Look-ups in named tables: a row name and a column name give one cell, copied from the table.

fepufi
fields: kat, tuge
kup: [52940, 72936]
piba: [33579, 61331]
zan: [48475, 25573]
tol: [40039, 45277]
ravab: [78625, 24168]

kat of zan = 48475
tuge of ravab = 24168
tuge of piba = 61331
kat of ravab = 78625
tuge of kup = 72936
kat of kup = 52940
kat of tol = 40039
tuge of tol = 45277
tuge of zan = 25573
kat of piba = 33579
Which row has the largest tuge? kup

nep:
|  | vab | tusavu | nenomap | robuv | damud |
|---|---|---|---|---|---|
| finagu | -0.4 | 1.5 | 3.2 | -2.4 | -2.4 |
| gaku | 2.6 | 0.5 | 2.8 | -0.5 | -2.6 |
| ved | -2.7 | 7.1 | 2.2 | -0.4 | 5.6 |
| vil | -6.8 | -2.1 | 1.6 | 2.0 | 4.2 |
| lir | -5.3 | -0.2 | 3.4 | -3.0 | 8.2 |
| zovuf | 1.2 | 0.2 | 0.1 | 1.0 | 0.1 |
| rerigup | 9.6 | 4.2 | 0.6 | -0.1 | -2.4 |
| bobige | 2.9 | 0.5 | 1.9 | 2.6 | 1.5 |
| vusob | 5.0 | 2.4 | 0.9 | 0.5 | -0.6 |
| gem | 1.4 | 0.5 | 0.8 | 0.8 | -0.4 |
| gufulin | 3.2 | 1.8 | 1.1 | 0.5 | 0.3 |
| nabeg | -2.6 | 4.9 | 1.4 | 0.4 | 4.3 |
| dova | -2.2 | -3.7 | -2.3 | 3.3 | -1.5 |

gufulin, robuv: 0.5
vusob, vab: 5.0
gaku, robuv: -0.5
finagu, nenomap: 3.2
dova, tusavu: -3.7
dova, nenomap: -2.3
zovuf, robuv: 1.0
zovuf, damud: 0.1

ganozog.tsv
	nad	vovaba	pesom	nirekib	manu	vaf
negupe	113	181	133	161	165	182
fes	149	48	117	171	83	115
gimem	224	126	135	105	49	153
fadefi	188	102	197	133	188	70
rulav	133	105	122	166	149	146
sopas	149	122	63	150	92	221
zuli	114	165	180	167	152	122
dal	162	97	154	150	165	110

vaf of sopas = 221
vaf of gimem = 153
pesom of dal = 154
nad of sopas = 149
nad of gimem = 224
nad of dal = 162
manu of fes = 83
vovaba of negupe = 181
pesom of gimem = 135
nirekib of zuli = 167
manu of gimem = 49

Table palot
|  | fuvi | roneza | ruput | gik | lokesu |
|---|---|---|---|---|---|
| lidulid | 30 | 160 | 190 | 95 | 99 |
| kub | 96 | 192 | 48 | 103 | 140 |
| togip | 118 | 144 | 117 | 108 | 145 |
| lol | 45 | 148 | 206 | 70 | 110 |
| bam | 117 | 165 | 50 | 113 | 143 |
| bana | 160 | 151 | 35 | 65 | 190 |
| gufem | 121 | 110 | 107 | 70 | 201 |
| sol | 111 | 123 | 106 | 100 | 167 |
| zub | 137 | 87 | 135 | 50 | 198 |
| kovimik | 104 | 132 | 173 | 116 | 105 |
| gurod | 148 | 102 | 146 | 20 | 212 |

kub, lokesu: 140
zub, lokesu: 198
lidulid, lokesu: 99
lol, roneza: 148
gurod, fuvi: 148
bam, roneza: 165
kub, roneza: 192
lidulid, roneza: 160
gufem, ruput: 107
sol, lokesu: 167
lol, gik: 70
kovimik, gik: 116
lol, ruput: 206
bam, ruput: 50
bana, fuvi: 160
bana, roneza: 151
bana, gik: 65
gurod, ruput: 146
Which row has the largest roneza? kub

tuburir.csv
,bapopur,degagu,fuz
notimib,78,46,62
mifug,28,20,16
puvo,48,47,28
lifun,26,25,19
gifuved,29,51,30
fug,37,6,17
musef,70,18,30
metimi,24,10,53
rased,27,26,26
virodu,50,36,10
futot,27,40,37
zedapeg,26,16,38

virodu, degagu -> 36
futot, fuz -> 37
zedapeg, fuz -> 38
zedapeg, degagu -> 16
rased, bapopur -> 27
musef, fuz -> 30
mifug, fuz -> 16
virodu, bapopur -> 50
zedapeg, bapopur -> 26
lifun, bapopur -> 26
virodu, fuz -> 10
futot, bapopur -> 27
puvo, bapopur -> 48
metimi, bapopur -> 24
puvo, degagu -> 47
puvo, fuz -> 28
fug, fuz -> 17
rased, fuz -> 26
mifug, bapopur -> 28
notimib, bapopur -> 78

pog
         zuzi  lim  tel  maporok  febi
gubulad   154  112  162      123   135
bib        79  231   81      139    53
lur        80  167  171      199   181
lipugu    144   76   91       87    79
pek       133  110  132      144   128
vironi    184  141  192      134   132
febut     114  105  111      102   106
pelan      58   89  122      106   123
las       144   83  154      102   138

What is the tel of las in pog? 154
What is the lim of lur in pog? 167
What is the zuzi of febut in pog? 114
What is the tel of febut in pog? 111
What is the zuzi of pek in pog? 133
What is the tel of pelan in pog? 122
What is the febi of vironi in pog? 132
What is the maporok of vironi in pog? 134
What is the febi of lur in pog? 181
Row with the largest febi: lur

tapokop
|  | kov | vupas | savus | ropin | beve | mirim | bav |
|---|---|---|---|---|---|---|---|
| noku | 124 | 98 | 161 | 138 | 112 | 109 | 149 |
| liv | 128 | 104 | 152 | 139 | 119 | 122 | 149 |
| bosabeb | 84 | 45 | 186 | 186 | 85 | 104 | 84 |
| bol | 116 | 38 | 196 | 153 | 90 | 100 | 182 |
| bekas | 114 | 99 | 163 | 144 | 106 | 100 | 124 |
| pon | 104 | 85 | 166 | 160 | 102 | 106 | 105 |
| vud | 125 | 86 | 160 | 146 | 115 | 126 | 155 |

beve of bosabeb = 85
mirim of bosabeb = 104
savus of pon = 166
savus of bekas = 163
mirim of liv = 122
kov of noku = 124
mirim of vud = 126
kov of bekas = 114
savus of vud = 160
savus of liv = 152
savus of bosabeb = 186
mirim of noku = 109
bav of noku = 149
mirim of pon = 106
beve of liv = 119
kov of bosabeb = 84
beve of pon = 102
bav of vud = 155
ropin of bosabeb = 186
kov of bol = 116

